Each row below holds a small network's activations on one input, seen along a few directions.
In each table, some parts of the input vary, and every possible input appears once, in random order.
A made-up example of a description, with smaller parts first: values(2) and (point or line(11) or (ring(5) and line(6))).
Shared parts are said once, and a part with two or three values counts as separate values.
In the rows, 128 means zero.

Other details of the inputs vary at random and push rows far along three fixed directions, the same in every table; ignore that.

Rows:
row 1: [147 123 148 129 129 141 152  92 102 149 141 127 165  98]
row 2: [178  95 174 131 147 141  62 112 152  76 122 164  83 167]
row 3: [ 80 159 124 117 131 125  82 198 115 115 131 128 188 148]
row 4: [ 76 153 124 115 132 120  80 194 103 110 139 118 181 148]
row 5: [148 117 155 139 126 143 154  99 112 151 143 123 145 107]
row 6: [152 131 157 132 125 130 163  99 118 143 137 132 152 107]
row 7: [149 131 155 129 123 148 154  97 112 150 137 123 165  97]
row 8: [184 103 122 142 122  89 121  75 137 146  98  53 181  96]
row 9: [ 50 150  51 121 106 106 221 136 120 198 138  90 131  89]
row 10: [ 62 152 133 123 134 130  79 191 106 117 137 122 199 146]
row 11: [141 125 164 138 122 132 161 101 106 145 134 129 164  99]
row 12: [144 123 156 126 127 144 152  95 104 145 146 114 159  95]
row 13: [ 74 151 125 114 136 120  80 195 107 109 140 119 182 146]
row 14: [189  99 169 122 145 133  62 117 142  72 127 157  79 165]
row 15: [ 97 121  63 127 124 118 127 163 165 134 117 129  51 158]
row 16: [ 85 134  70 116 126 109 133 155 162 118 120 123  67 150]
row 17: [140 130 157 127 130 143 149  90 102 146 140 116 157  91]
row 18: [105 130  58 119 120 117 126 163 171 133 113 135  56 154]
row 19: [151 131 155 131 129 127 163 100  95 144 140 126 164 108]
row 20: [187  97 170 121 148 133  63 118 146  72 128 158  80 162]
row 21: [ 72 154 117 116 137 125  79 185 110 108 133 130 189 147]
row 22: [138 128 161 138 129 149 151  93 104 152 135 119 158  98]
row 23: [189 102 162 127 148 138  63 112 148  69 124 166  87 164]
row 24: [ 95 126  67 128 120 120 126 164 154 137 119 125  65 157]
row 25: [ 76 155 117 119 136 125  81 190 109 107 136 127 188 148]
row 26: [153 124 160 139 119 127 164 107 106 144 132 128 146 108]
row 27: [ 88 127  67 126 123 127 126 157 163 131 118 124  67 152]
row 28: [ 95 121  60 127 115 120 123 159 170 130 110 136  54 149]
row 29: [177 100 174 121 147 137  59 111 143  73 129 158  97 156]
row 30: [ 60 162 134 125 137 135  78 188 105 113 130 118 196 143]
row 31: [187  99 176 133 140 140  64 127 141  78 120 162  97 158]
row 32: [ 68 158  46 126  99 106 225 145 128 202 128  98 119 100]
row 33: [ 95 128  66 131 117 108 135 164 169 121 112 136  55 154]
row 34: [126 113  36 132 120  54 102 136 194 120  72  63  89 150]
row 35: [144 122 161 140 129 131 164  99 112 144 141 126 147 111]
row 36: [183 110 164 125 152 143  60 104 148  67 114 164  84 160]
row 37: [ 87 144  63 121 130 112 131 149 158 119 108 133  70 150]
row 38: [ 63 156 133 123 134 135  82 192 108 113 136 117 198 146]
row 39: [147 130 157 129 125 129 161  94 119 144 134 134 152 106]
row 40: [ 55 157  45 124 108 113 225 136 120 194 132  93 136  92]
row 41: [181 118 174 125 145 146  60 110 150  75 114 163 100 155]
row 42: [152 122 160 138 123 128 165 108 109 143 133 129 147 105]
row 43: [147 121 162 137 131 129 165 103 109 146 139 126 145 112]
row 44: [142 143 163 131 128 136 160  93 111 143 129 128 164  98]
row 45: [147 121 155 129 127 139 152  98 102 148 150 117 159  96]
row 46: [ 70 155 133 125 132 127  82 199  98 119 137 118 196 151]
row 47: [188 103 167 124 150 138  64 118 137  75 125 163 100 162]
row 48: [144 129 158 139 121 149 151  98 105 149 129 123 159  91]
row 49: [181 104  91 134 111 119 208  67 167 164 116 137  18 117]
row 50: [174  94  93 144 109 123 208  69 169 159 117 137  17 110]
row 51: [136 135 163 128 132 131 158  90 103 138 138 118 158  96]
row 52: [ 99 131  58 120 129 103 135 159 162 121 114 137  57 160]
row 53: [145 137 162 129 125 136 164  98 113 143 136 126 166 102]
row 54: [148 128 155 129 123 143 152  96 111 154 138 129 166  97]
row 55: [ 72 152 124 116 134 123  79 191 110 107 142 120 183 144]
row 56: [102 131  57 122 118 119 125 159 174 131 115 136  57 153]
row 57: [ 68 157 131 125 126 134  82 197 108 110 130 121 200 139]
row 58: [139 134 165 139 124 137 160  98 105 141 128 125 160  95]
row 59: [156 126 148 130 126 139 154 100  94 151 141 123 163 103]
row 60: [182 107 167 124 149 145  63 111 143  69 123 160 101 159]
row 61: [171  96  94 141 110 127 208  66 171 156 113 133  16 109]
row 62: [154 122 157 139 116 141 154 109  98 154 137 123 160  99]
Description of these inputs: values(2) and (point or (ring(5) and line(6))).
Changing only the values(2) part turns row 26 into row 62. The same change can be made to row 19. Which row results?
> row 59
Changing only the values(2) part turns row 49 into row 32. The same change can be made to row 22. Which row results?
> row 30
Start at row 51 and move only the line(6) part, one step at a time. The first step leads to row 16. Which rows follow, in order?
> row 9, row 55, row 13, row 4
Change only the values(2) part in row 18. List by row number the other rows that result.
> row 3

Rows:
row 63: [ 84 122  46 137 101 117 200 137 141 191 130 100  95 104]
row 64: [126 137 121 116 131 114 104 136 158  97 116 140 100 148]
row 65: [ 68 157 133 120 136 128 117 151  91 130 137 103 203 112]
row 66: [ 73 151  47 121 115 103 207 118 134 170 121 101  93 102]
row 67: [119 128 125 123 136 117 104 133 163 101 121 135 100 153]
row 68: [ 94 143 122 127 114 135 111 173  91 145 141 111 208 109]
row 69: [175 109 161 133 121 143 172  58 131 156 133 120 121  85]
row 70: [ 97 140 143 117 133 193 126 164 121 115 161 213  59 155]
row 71: [164 114 161 136 139 127 184  47 118 140 135 122 121  97]
row 72: [186 112 233 131 147 132  85 112  92  91 146 138 181 137]
row 73: [131 107 117 131 124 127  94 150 146 111 122 135  94 145]
row 74: [134 123 160 143 120 123 191  98  93 165 148 111 186  87]
row 75: [121 119 108 124 141 136  88 125 146 106 122 129  94 147]
row 76: [186  95 152 142 120 136 179  69 120 158 137 130 126  96]
row 77: [145 116 108 122 132 123  95 150 141 117 128 136  97 157]
row 78: [180 123 225 124 150 141  83  93 114  85 137 147 194 131]
row 79: [139 126 109 132 129 132  94 142 151 115 106 141 101 151]
row 80: [118 129 114 119 147 117 103 125 146  95 118 138  99 155]
row 81: [128 135 118 116 137 114 105 134 161 100 117 143 104 151]
row 82: [125 120 104 120 142 135  90 125 146 105 119 134  98 148]
row 83: [118 130 128 120 133 117 103 136 161  99 117 134  97 148]
row 84: [ 84 163 137 133 122 128 123 169  97 136 124 109 207 116]
row 85: [191 103 157 136 120 135 178  75 110 159 141 118 116  96]
row 86: [141 111 111 124 132 125  96 148 143 118 129 133  97 161]
row 87: [124 115 127 131 129 110 108 150 147 100 120 139  95 152]
row 88: [ 82 133  56 131 111  97 213 138 135 186 135  96  93 120]
row 89: [180 110 153 131 124 143 174  54 134 157 134 125 128  92]
row 90: [173 122 167 131 125 126 187  60 130 141 130 125 123  90]
row 91: [ 78 163 123 117 139 125 118 150  91 130 137 111 210 115]
row 92: [137 112 114 130 122 129  96 153 145 107 121 137  94 143]
row 93: [136 126 116 134 124 136  94 146 149 111 106 134  95 146]
row 94: [ 81 149 127 123 124 145 106 156 110 148 142 102 210 111]
row 95: [135 124 125 123 132 109 109 153 139 103 126 133  92 159]
row 96: [144 118 111 122 126 123  95 151 138 114 127 133  93 154]
row 97: [135 121 112 134 129 134  94 141 153 116 108 138 102 155]
row 98: [ 85 145  43 120 101 120 195 126 150 186 122 100  97  95]
row 99: [134 119 120 123 137 107 110 148 143 107 127 137  98 168]
row 100: [191  89 140 139 127 128 161  76 140 146 136 128  70 125]
row 101: [137 126 121 121 131 105 109 151 138 103 126 137  94 161]
row 102: [135 127 108 117 132 132  91 135 161 110 118 139 103 144]
row 103: [121 120 112 122 138 135  88 128 144 104 119 129  91 141]
row 104: [ 75 145  61 139 105 105 211 133 143 183 110 101  93 108]
row 105: [134 121 117 127 132 107 110 149 147 101 120 147 102 155]
row 106: [ 74 162 130 119 135 129 119 154  90 126 136 105 204 110]
row 107: [179 108 166 141 120 120 192  74 116 142 133 129 121  94]
row 108: [189 127 224 138 147 139  85 103 103  89 124 152 192 134]
row 109: [ 86 165 134 131 121 125 122 167  95 137 124 113 209 118]
row 110: [ 81 154 120 119 130 146 105 154  90 137 137 101 202 103]
row 111: [128 129 121 134 134 117 108 140 153 105 106 142 103 162]
row 112: [ 93 153 130 120 130 115 124 173  88 143 146 110 209 128]
row 113: [136 110 118 126 129 125  94 151 140 117 128 128  90 154]
row 114: [ 83 135  48 142 103 124 197 131 146 195 115  98  96 107]
row 115: [182 110 163 139 119 116 191  71 115 143 133 133 123  96]
row 116: [ 85 150 131 135 118 145 108 167  98 151 127 104 205 112]
row 117: [198 105 212 134 140 149  73 110  98  96 140 151 191 124]
row 118: [ 90 148 153 116 138 175 140 163 121 104 160 217  60 162]
row 119: [138 128 112 132 123 132  93 144 148 112 106 138  97 148]
row 120: [179 103 162 141 124 118 193  68 120 147 135 133 128 103]
row 121: [130 125 102 118 142 132  89 127 144 105 118 137  98 144]
row 122: [ 83 156 117 117 129 143 104 151  88 138 138 105 205 105]
row 123: [ 86 155 127 118 120 146 107 162 106 143 138 103 207 103]
row 124: [173 115 168 151 126 127 189  62 124 150 123 126 124 104]
Changing only one part turns row 93 into row 84. The same change can be made to row 70. Which row results?
> row 118
Changing only one part turns row 122 into row 66. The same change can be made to row 100. Which row results?
> row 88
What do these inputs look like to the network?
> values(2) and (point or (line(5) and ring(6)))
Change only the values(2) part in row 120. List by row number the other rows that result.
> row 76
Start at row 68 and move only the ring(6) part, one step at a time. The first step leads to row 92. Which rows follow, in order?
> row 73, row 63, row 76, row 117
